Each row below holds a small network's activations on one input, seen along a few directions.
In each table, some parts of the input vary, and every possible input appears once, in random order.
Descriptions start from the smaller parts, as in this example, which fits no table here: line(6) and (point or ring(9) or (values(3) and ring(8))).
Shared parts are said once, and a part with two or three values counts as separate values.
In the rows, 128 means zero.

Other details of the inputs shift rows strongly along two fixed directions, in all tables alike. That doesn't count.
These rows show it; all are for the same input, with only those details redrawn:
[128 178 108 142 122 119 148 123  61 131 177]
[142 126 144 119 143 150 110 154 144  85 108]
[157 174 124 128 119 140 123 147 110  78 158]
[ 71  92 130 141 173 115 147 113  79 197  97]
[ 94 106 134 135 162 126 136 126  99 159 103]
[141 175 116 135 122 129 136 136  85 107 166]

Rows:
R1: [ 64  91 109 128 148 124 155 107  98 202  96]
R2: [146 158 108 134  94 140 123 135 116  66 155]
R3: [111 100 147 110 150 152 108 147 162  94  66]
R4: [152 154  94 159 109 126 148 108  78 145 187]
R5: [133  99 124 111 121 161 108 138 170  92  93]
R6: [135 111 150 118 152 151 107 156 153  90  93]
R7: [143  84 142 117 157 156 107 161 176 115  86]
R8: [120  63 181 117 155 119  98 146 226 102  79]
R9: [163 173 123 119  94 115 126 127 169 109 187]
R10: [107 166  97 124 119 128 153 108  78 157 151]
R11: [103 105 112 126 145 137 139 127 120 181 112]
R12: [199 161 162  94  90 126  93 145 207  82 127]
R13: [128 150 120 144 123  85 152 104 118 172 189]
R14: [192 181 148 119  94  97 119 127 146 114 168]
R15: [142 103 184  97 119 114  93 138 208  88  64]
R16: [130  76 132 120 125 164 110 129 180 104  77]
R17: [ 86  95 121 138 178 119 148 112  88 216 102]
R18: [ 84 111 128 123 126  96 146  95 146 177 129]
R19: [163 127 117 118 114 163 105 148 165  91 127]
R20: [151 147 110 157 103 132 136 122  92 102 174]
R21: [138 126 120 142 122 135 124 136 112 101 143]
R22: [140 170 131 127  90 101 129 123 154  79 177]
R23: [124 112 119 144 113 139 127 120 124 103 120]
R24: [130  84 147  99 163 170  97 155 194 121  57]
R25: [ 89  76 108 149 147 129 147  96 103 215 107]
R26: [156 162 120 133 110 139 126 153 114  77 163]
R27: [ 86  94 161 135 147  68 143  95 107 217  98]
R28: [152 187 131 111  77  93 137 102 124 133 163]
R29: [117  94 113 144 149 128 136 119 107 172 122]
R30: [126 169 104 133 102 129 142 133  92  99 162]
What is each input in this table made of? -> ring(5) and (values(2) or line(4))
Changing only the ring(5) part turns R8 into R22. The same change can be made to R20. Which row results? -> R23
A walk changes only the ring(5) part. It starts at R21 and steps to R29. List the rest of the walk in order. -> R19, R5, R2
Which other rows does R8 become when the values(2) part takes its other values? List them by row number. -> R27
